These are the activations of a small neural network, seen along a few directions. Each row is one input.
In each table, some parts of the input vary, and every possible input appears once, in random order.
Descriptions start from the smaller parts, as in this example, which fits no table here: ring(8) and (point or ring(9) or (values(3) and line(6))).
Shared parts are said once, and a part with two or three values counts as separate values.

Other details of the inputs vary at random and push rows far along two fixed directions, the same in every table; ignore that.

A family of inputs:
row 1: [-9  3  1 -7 14 -5 19 33  6  2  1 13 -3 12 -1]
row 2: [  4   4  -1  -6  11 -16  15  24  -1   6  -2  12 -10  14  -2]
row 3: [ -1  -6   4   7 -13   7 -14   2   3  -4   8 -10   5 -19   1]
row 4: [-12   5  -6 -13  13  -1  18  22   3   2  -8   3  -1   4  -5]
row 5: [-13 -24  12  20 -34  22 -18  -8   3  -1  -9 -12   8 -31  11]
row 6: [  0 -12  16  15 -26  16 -15  -4  10   1   7 -11   5 -20   4]
row 7: [ 34  18  -3 -27 -11 -15 -32 -90 -14  -5  14 -31  -8  20  11]
row 8: [ -9 -19   7  24 -20  18 -28 -12   8   0  -4  -4   5 -18  14]
row 9: [-12   9  -6  -7  11 -11  18  24   4   6  -2   9  -5   0  -7]
row 10: [ -9 -10  11  17 -29  19 -17 -14   7   3   2 -16   8 -30   5]
row 11: [  1   4 -13  -3  13 -11  20  32  -2   7  -4  19  -5  10  -1]
row 12: [  3  -3   0  -8  11  -9  20  27  -2   0  -4  11 -12  10  -2]
row 13: [  1   3  -7  -2  27 -11  19  31   8   5   3   9  -9  -2  -8]
row 14: [ -3   6  -8  -2  21 -12  10  21  10   4   3  12  -9   3  -7]
row 15: [  2  -5  -6   5  20 -11  14  32   3   6  -3  12 -10  -4  -2]
row 16: [ 32  45 -21 -44  24 -26   4 -63  -8   5  15 -10 -13  52   1]
row 17: [ -7  -8   0  16 -23  17 -12   2  10   0   3   1  11 -19   4]
row 18: [ -8 -16   3  13 -28  32 -19  -6  10  -4  -3  -7  16 -18   7]
row 19: [-14 -12   6  18 -24   9 -12   2   3   5  -8  -5   4 -21   6]
row 20: [  0 -17   9  17 -25  10 -25  -4  -1  -3   2 -12   8 -26  10]
row 21: [ 28  25  -5 -26 -10 -14 -39 -94 -16  -1  16 -29  -7  30  14]
row 22: [  7   2 -12  -4  13 -10  21  30  -3   7  -2  14  -5   4  -1]
row 23: [ -3   5   6  19  27  -6  22  10 -13 -10  -5  14   8   7 -27]
row 24: [ -2   3  -1 -15  15  -2  18  24   3   1   0   9  -5  15  -5]
row 25: [  4   9 -12  -7  17  -6  24  31   2   4   3  12  -5   3  -6]
row 26: [ -8 -23   9  21 -21  22 -21  -8  16  -5   1 -10   8 -31   5]
row 27: [ 19  17   2 -20 -20   0 -27 -91  -3   0  12 -34  -4   8   7]
row 28: [  21   24   15   -2  -12   -5  -21 -109  -24   -6    8  -28   12   20
  -15]
row 29: [  5   0 -14 -10  16  -9  24  28  -3   2  -5  16  -6  10  -2]
row 30: [ -4  10  -9 -21  23 -10  14  24  -2  -5   1   7  -3  11  -4]
row 31: [  2   0   0 -13  14  -6  15  23  -2   4  -7   9  -6  17   1]
row 32: [ 36  41  -9 -44  19 -34  -1 -69 -15   8  11 -13 -21  60   7]
row 33: [-13 -21   9  21 -20  30 -26  -6  15  -4  -3  -8  11 -28   7]
row 34: [-18 -14   9  16 -24  16 -14  -3   2   3 -10  -6   8 -18  14]
row 35: [ -3   7   0  -8  14 -12  20  33   7   4   2  15  -7   9  -7]
row 36: [-15 -16   8  25 -18  24 -24  -3  15  -3   0  -6   9 -24   9]
row 37: [ -6 -16   7  10 -23  18 -27  -7  -2  -7  -5 -10  10 -18  11]
row 38: [  1  10 -10 -11  18 -24  12  27  -6   0  -1  13  -8  10  -2]
row 39: [ -5 -12  29  34 -19  18  -7 -17 -11 -12  -2  -1  21 -10 -17]
row 40: [ -4   1 -11  -2  12  -2  17  28  -3   5  -5  17  -2  11   4]
row 41: [-12 -15  24  36 -21  19 -17 -12 -15 -19  -2  -4  28 -23 -17]
row 42: [ -3   4  -6  -4  14 -14  23  31  -4   8  -8   8 -10   0  -4]
row 43: [ -1 -12  11   5 -17  13  -6  -2   9  -4   4  -7   1  -9   1]
row 44: [  0 -11  -5   3  14  -4   9  21   3   2  -5   9  -8  -4   0]
row 45: [ -5   8  -7 -10  14 -14   9  27   1  -2   6   9  -3   3  -7]
row 46: [ -4   5  -8 -16  17  -9  18  16  -5   6 -13   6  -5  12   0]
row 47: [-15 -12   9  12 -21  17 -22   1   6  -8   4  -6  13 -21   9]
row 48: [  0   2 -10  -1  24 -17  14  27   2   7  -3  15 -12   8  -3]
row 49: [ -7 -13  17  37 -19  24  -6 -13 -11 -13  -5   4  28 -16 -17]
row 50: [  4   6 -16 -15  20  -6  22  25  -6   4  -8  16  -5  19   0]
row 51: [  4   8 -15 -14  16  -5  23  18   1  -1   2   9  -6  10  -6]
row 52: [ -6 -19   4  14 -10  17 -19  -3   6   1  -7  -3   3 -14   9]
row 53: [ 24  51 -18 -49  27 -34   8 -66 -11   7  11 -16 -19  52  -2]
row 54: [-10 -17   7  11 -22  18 -18   1   5 -11   5 -11   9 -27   4]
row 55: [  5  -1   2  -2  11 -11  18  31  -1   6  -2   9  -9   5   0]
Description of these inputs: values(5) and (point or (values(2) and ring(5))).
Q: The inputs of row 32 and row 34 match in every part but the values(5) part. If row 2 is changed in the same way as row 32 into row 34, which row does it become?
A: row 19
Q: The inputs of row 37 and row 50 match in every part but the values(5) part. If row 3 is changed in the same way as row 37 into row 50, which row does it become?
A: row 25
Q: Which other rows does row 35 become when the values(2) part takes its other values? List them by row number.
A: row 2
Q: List by row number the other rows that have the values(5) part in common with row 14.
A: row 8, row 13, row 15, row 23, row 26, row 33, row 36, row 44, row 48, row 52

A family of inputs:
row 56: [ -8  -1  -1   3   5  16  20  42  12 -11  11  14  13  -4 -17]
row 57: [-18  -2  21   1  -3  -9  21  45  -9  -8   0   5   2  -5 -14]
row 58: [ 52  54 -15 -62  44 -61  39 -40 -40   7  10  -1 -25  73 -13]
row 59: [  41   21    3  -19  -27   14  -39 -117    0   -8   27  -35   10   25
    1]
row 60: [-34  -1   1   1  14   7  21  32  -2  -7 -17   9   8  -6 -11]
row 61: [-28 -27  10  30   9   8  -5  59   1 -16  -8  15  10 -29  -7]
row 62: [ 30  10  16 -15 -34  -5 -24 -79 -22  -7  13 -33   4   8   0]
row 63: [  3 -13  -7  16   4  18  22  37   5   2  -8  29   9   9  -3]
row 64: [ -8 -15  16  14  -5  -7  22  39 -16   6 -19  21  -2   7   0]
row 65: [  34   42  -26  -41   17  -23    0 -100  -26    8   -5  -14   -8   54
    2]
row 66: [-10  -9  20   9  -1  -6  21  43 -15   1 -11  12  -1   2  -4]
row 67: [ 54  48 -19 -57  41 -62  41 -43 -40  12   2   7 -27  78  -9]
row 68: [  9 -26  -1   5 -77  31 -82 -71  47  24  17 -52 -18 -51  60]
row 69: [ -4 -12 -25 -30  -7  13  -1  60  42  18   5  10 -23  -1  40]
row 70: [-28  -8  -4  12  10   9  21  28  -6   6 -30  22   5   4   0]
row 71: [-19   4   9  14  16  -9  19  36  17   1   7   6  -5 -19 -20]
row 72: [ 32   7  -3  -1  -9  -5 -46 -81 -18  -9  12 -25   7   6   9]
row 73: [ 30  23 -44 -67  27 -41 -20 -11  12  16  15 -11 -44  31  43]
row 74: [-19  -3   3   9  21 -10   0  43  -2 -16   3  10   4 -11 -12]
row 75: [ -20  -38    0    4 -100   61  -96  -71   36   13   -3  -54    6  -60
   69]
row 76: [ -1  34 -15 -32  41 -23  27 -15 -17   5 -12   6  -9  42  -8]
row 77: [-10 -22 -10 -26 -25  -3   0  71  20  19  -5   1 -27 -18  42]
row 78: [-21 -39  29  63 -66  49 -47 -19  26  -7  11 -27  28 -82  -1]
row 79: [ -8  -3  11   0  -6  -7  24  46 -13  -9   3   5   7 -12 -16]
row 80: [-14 -24  -2  24   9   6   0  54  -4 -17  -3  14  13 -30  -9]
row 81: [  1 -18 -12  22  16  -5   5  38 -12  -4 -12  25   5  -6   0]
row 82: [ 0 -8 -3 11  7 19 20 40  6 -3  0 21 11  3 -8]
row 83: [ -9 -17  -2  23  20  -7   1  37  -8  -2 -16  25   0   1   2]
row 84: [-21  -3 -10   5  11  11  23  33  -9  -1 -19  13  12  -8  -6]
row 85: [ 30  27   6  -7   4 -18 -20 -91   1  13  14 -26 -14  21  -2]
row 86: [-28   5  -8  -2   9   7  23  35  -3 -10  -7   6  15 -15 -16]
row 87: [-14  -9  21   3  -1  -7  22  43 -12  -6  -7   8   0  -2 -11]
row 88: [-18   1   9   4   9  13  16  41  16  -9   8  14   9   3 -15]
row 89: [-24  -2  -9   0  11  10  24  33  -6  -8 -14   9  13 -13 -13]
row 90: [ -9  -9   0  20  13   0  24  42  12   1   2  10   0 -28 -19]
row 91: [  9 -11  11  21 -42  20 -66 -70  -4 -20  19 -36  23 -34   6]
row 92: [  1 -11  -6  27  11  -2  24  32   7  13 -10  20  -5 -14  -9]
row 93: [ 40  53 -24 -53  72 -64  15 -43 -28   1  10   4 -27  73  -9]
row 94: [  1 -35  34  63 -76  45 -73 -96  18   9  -2 -35  16 -47  20]
row 95: [-14  -6   9   6  10  15  17  39  13  -7   2  17   6   6 -13]
row 96: [-21 -27  27  45 -30  26 -23  -5  22  -1   2 -12  10 -49  -5]
row 97: [ 51  59 -28 -48  64 -59  37 -49 -13  16  16  -1 -32  58 -20]
row 98: [ -8 -12   3  18   7  16  18  36   9   4 -11  29   4  16  -2]
row 99: [-10  -7   7  12  10  17  16  39  10  -1  -3  21   6  10  -6]
row 100: [   7   33    6  -25  -22    2  -41 -123   -9   -7   12  -46    9   17
    2]
Q: The inputs of row 72 and row 84 match in every part but one. If row 83 is changed in the same way as row 72 into row 84, which row does it become?
A: row 70
Q: The inputs of row 92 and row 81 match in every part but one. If row 68 is changed in the same way as row 92 into row 81, which row does it become?
A: row 73
Q: What is each input in this table made of?
A: values(5) and (point or (values(2) and line(4)))
Q: Which other rows does row 94 become when the line(4) part takes its other values? List them by row number.
A: row 71, row 85, row 96
Q: Which other rows does row 100 become when the values(5) part takes its other values? List them by row number.
A: row 57, row 71, row 74, row 88
Q: Which other rows does row 72 become when the values(2) part takes its other values? List them by row number.
A: row 93

A family of inputs:
row 101: [-18 -59  56 102 -76  59 -81 -42  11 -24   4 -11  42 -54  -2]
row 102: [-30 -32  32  -2 -88  61 -45 -31  31   0   3 -41   7 -34  39]
row 103: [ 18 -23  27  41 -59   5 -33 -44 -29 -16   0 -17  25 -32  -9]
row 104: [-12 -21   1  -9   1 -18  57 108  14  24  -9  18 -35 -30   9]
row 105: [-47  12  -3  20  53 -16  34 100  19 -40  33   1  13 -61 -67]
row 106: [-39 -17  10   3  31  16  43 119 -30 -33 -21  43  23   5 -25]
row 107: [-13 -10 -27 -12  25  17  60  98  45  26 -14  33 -15 -13  -6]
row 108: [ 50  40 -24 -60   9 -58  14 -22 -15  34  16 -13 -44  39  15]
row 109: [ 33  39 -14  -1  13   4  18 -66 -12   2  14   0  18  34 -25]
row 110: [ 42 -12 -13 -28 -21 -20 -32 -28 -15   9  11 -28 -21  -8  39]
row 111: [-38 -15 -17 -28   2   3  24 120  11  -4 -14  32  -3   8  15]
row 112: [  -8  -76   37   66  -80   67 -114  -26   38   -2    2  -27   16  -67
   47]
row 113: [ 16  61 -34 -76  52 -55 -17 -28  32  -6  60 -39 -28  -7 -11]
row 114: [  6  43  16 -31   1  -8  11 -48 -30 -12  10  -7  19  52 -14]
row 115: [-21 -50  17   7 -78  62 -78  -9  14 -19  -4 -33  24 -41  52]
row 116: [-42 -43  69  47 -97  79 -45 -51   5 -22  -4 -34  53 -51  -2]
row 117: [-16 -22 -47   3  22  14  45 115  35   7  -8  49  -2 -15  11]
row 118: [-46 -20   4  -3 -32  32   8  91  20   1  -7  12   6 -16  30]
row 119: [  8  20  -9  -8  39 -23 -10 -69 -45 -12 -18  -9   6  24 -11]
row 120: [ -2 -27  10  28  30 -19  51 116 -37 -18 -21  36  11 -25 -25]
row 121: [ 50  37 -32 -28  56 -13  24 -52 -29 -12   9  10   5  52 -29]
row 122: [ 11  12 -36 -41  30 -28 -27 -44  -9  12 -17 -17 -24  19  32]
row 123: [ -1  40   2 -17  37 -30  27 -78 -25   7 -18 -14 -11  35 -32]
row 124: [ -9  19  -8   8  20 -22  -4 -55 -33 -10 -19   5  10  13 -14]
row 125: [-22 -16   2  20  31  -7  28 124  37  23  -3  44 -21  -3  11]
row 126: [ 36  23  16   4 -16 -26   7 -48 -38   4   7 -17   4  13 -21]
row 127: [ 44  13 -23 -45 -11 -46 -11 -29 -12  18  13 -12 -31  18  25]
row 128: [-23  -9   0  29  28  28  77  79  13  -2 -18  40  13 -13 -51]
row 129: [ 26  10  28   1 -15 -22  26 -45 -26   3   4 -20  -4   4 -29]
row 130: [ 18  10  13 -17   4 -11 -11 -41  35  19  17 -12 -40  23  18]
row 131: [ 19 -27 -29   4 -27  45 -38 -27  22  -1   9 -13   5 -23  36]
row 132: [  2  35 -21 -51  26 -33  11 -60   9  29 -12 -18 -38  26  22]
row 133: [ 43  43 -34 -25  43 -22  31 -56 -20  -6  14  16  10  57 -32]
row 134: [ 15   8  43  25   4  -3  -3 -65   6  -2  12 -12  -2  24 -29]
row 135: [ 36  33 -39 -35   0   3  -3 -46  22  26  14  -7 -14  28  17]
row 136: [-28 -27  40  73   3  18  13  70  11  -4  -4  31  25 -18 -23]
row 137: [  3  21 -38 -37  16 -33 -21 -47  -2  17 -14  -8 -24  22  28]
row 138: [ -17  -69   34   73  -94   61 -104  -30   45   -1    9  -20   15  -65
   48]
row 139: [-36  10 -31  -8  31 -17  31  64   8  23 -26  20 -25  -2  21]
row 140: [-13 -27  20  43  55  -4  29  94 -11 -20  -8  47   7   4 -27]
row 141: [ -2  41  -4  -1  27 -26  10 -67 -32   6 -13  -6   8  28 -15]
row 142: [  8  31   7 -34   3 -14   2 -48 -33 -25   8   0  20  52 -14]
Q: The inputs of row 123 and row 132 match in every part but one. If row 105 is changed in the same way as row 123 into row 132, which row does it become?
A: row 113
Q: The inputs of row 102 and row 116 match in every part but one. If row 127 is changed in the same way as row 102 into row 116, which row does it become?
A: row 103
Q: What is each input in this table made of?
A: values(2) and (point or (line(4) and values(5)))
Q: Which other rows does row 126 become when the values(5) part takes its other values? List them by row number.
A: row 109, row 114, row 136, row 141

A family of inputs:
row 143: [  8 -28  15  45 -29  20 -37 -26  -4  -4  -3  -3  16 -22   8]
row 144: [ 34  41  -2 -46  39 -48  37  -4 -16  -2  23   1 -20  47 -23]
row 145: [-18  19  -6  11  67 -14  73  74   5  -4  -5  44   3  17 -48]
row 146: [-57 -53  19  59 -35  50 -25  69   8 -24 -15   5  38 -78   0]
row 147: [ 14 -34   9  38 -52  24 -59 -54   5   7  -2 -23   5 -36  28]
row 148: [ 33  49  10 -33  39 -51  38 -35 -31  -5  18  -3 -11  51 -40]
row 149: [-19 -27  11   2 -20   4   6  79  22   7   5   4 -14 -34  15]
row 150: [-10 -17 -24   1  40 -26  34 109  10  19 -16  41 -28   2  15]
row 151: [-15 -12  -8  16  -5  26   1  27  35   8   3   6   4 -28   1]
row 152: [  9 -16   9  -9 -76  39 -68 -93   8  10  -3 -40   4  -4  51]
row 153: [ 28  15   3  11  34 -33  14 -36 -31  -2  -7  11  -3  33 -24]
row 154: [  30   12    0  -27  -49   17  -44 -117   -8    7    4  -38    1   23
   31]
row 155: [-30  -8  16  30  -4  13 -11  -5 -19 -24  -9  -7  28 -30 -21]
row 156: [-16  19 -34 -37  60 -36  45  75  -7  -1  -8  21 -16   8  -9]
row 157: [ 10  16 -21 -26  10  -2 -10 -22  33  17  14  -9 -21  14  16]
row 158: [-42 -50  18  65 -25  61  -2  73  37 -10  -6  19  29 -62  -9]
row 159: [  31   22    5  -26  -31    9  -31 -111  -20   -2    5  -26    9   44
   12]
row 160: [  6  26 -27 -51  20 -30 -18 -30   0   4   7 -19 -22  18  21]
row 161: [-27 -19  25  36 -23  33  14  18 -19 -10 -25  15  31  -7 -14]
row 162: [ 32  44 -17 -60  39 -57  43   9  -7  10  21   1 -34  44 -11]
Q: The inputs of row 160 and row 155 match in every part but one. If row 149 is changed in the same way as row 160 into row 155, which row does it become?
A: row 148
Q: What is each input in this table made of?
A: line(4) and values(5)
Q: Which other rows does row 150 become when the line(4) part takes its other values? List them by row number.
A: row 143, row 147, row 153
Q: Which other rows does row 147 become when the values(5) part takes its other values? List them by row number.
A: row 151, row 154, row 156, row 162
